Each row below holds a small network's activations on one input, seen along a few directions.
In each table, some parts of the input vary, and every possible input appears once, in random order.
Descriptions start from the smaller parts, as in this example, which fits no table here: one of 4 places along a line, together with either a single point or one of 11 places along a line or (one of 3 separate values, together with one of 5 places around a ring).
Shared parts are said once, and a part with two or three values counts as separate values.
(in the rows, 128 means zero)

Other details of the inputs shift rows strongly along two fixed directions, in all tables alike. That doesn't count.

Table:
R1: [128 132 142 121 138 127 110 128 117 122 124]
R2: [128 130 128 130 129 120 128 127 120 129 125]
R3: [120 139 130 127 132 132 125 122 130 124 127]
R4: [117 123 123 141 106 118 143 122 140 142 131]
R5: [128 130 129 124 131 122 128 123 122 131 125]
R6: [112 122 104 142 105 112 159 137 126 133 132]
R7: [122 136 127 134 121 130 128 130 124 122 132]
R8: [129 131 140 125 137 131 108 138 119 118 126]
R9: [125 124 127 123 125 124 126 131 119 126 129]
R10: [118 132 133 126 128 127 124 126 125 126 124]
R11: [126 138 128 130 131 129 130 121 128 127 127]
R12: [120 131 130 122 130 123 127 124 125 130 126]
R13: [122 135 127 135 127 130 126 134 129 123 130]
R14: [111 134 109 144 110 114 162 119 136 140 126]
R15: [147 122 130 138 128 138 124 137 135 128 136]
R16: [118 133 128 127 129 131 127 129 128 123 127]
R17: [128 128 127 129 126 123 128 127 118 128 131]
R18: [115 133 114 138 118 119 148 132 133 131 129]
R19: [127 126 140 122 135 126 110 135 116 121 124]
R20: [133 128 143 113 138 136 108 125 118 120 123]
R21: [113 127 115 145 102 114 156 115 147 147 131]
R22: [122 122 111 147 101 116 157 118 141 146 134]
R23: [145 123 131 135 132 136 125 132 139 131 131]
R24: [136 135 137 127 134 137 110 134 120 116 131]
R25: [134 135 141 126 135 132 111 122 117 122 127]
R26: [120 127 115 149 102 112 156 114 144 149 131]
R27: [135 137 137 125 138 137 111 125 119 119 130]
R28: [135 127 125 126 133 129 126 134 121 123 129]
R29: [131 141 139 128 138 135 110 127 126 119 128]
R30: [138 127 138 117 139 135 109 138 116 116 127]
R31: [119 131 100 149 110 121 162 131 136 133 136]
R32: [125 140 145 123 137 132 110 119 123 123 123]
R33: [141 121 129 138 122 136 126 142 136 127 137]
R34: [129 126 126 132 126 122 129 132 116 126 130]
R35: [141 124 142 134 133 139 109 140 134 124 133]
R36: [143 128 142 130 137 141 109 134 137 125 131]
R37: [131 125 135 136 112 125 124 122 130 134 133]
R38: [128 126 143 112 141 130 105 130 117 122 124]
R39: [134 134 127 127 136 132 127 125 130 126 126]
R40: [145  57  85  25 187 148 178 120 162 148  94]
Each input here is: one of 5 places around a ring, together with either one of 2 separate values or one of 6 places around a ring.
- Changing only the place on the ring of 5 turns R37 into R22. The same change can be made to R33. Which row results? => R15
- Changing only the place on the ring of 5 turns R32 into R25. The same change can be made to R1. Which row results? => R34
- Change only the place on the ring of 6 in R19. List by row number the other rows that result. => R8, R10, R13, R16, R38
- Change only the choice among 2 separate values in R4. List by row number the other rows that result. => R35
- Change only the place on the ring of 5 in R13. List by row number the other rows that result. => R24, R29, R31, R39
- Which other rows agree with R40 in the place on the ring of 5? List them by row number. => R2, R5, R11, R14, R23, R26, R39
- Start at R7 and move only the place on the ring of 6, one step at a time. The first step leads to R24. Which rows follow, in order? => R30, R6, R9, R20
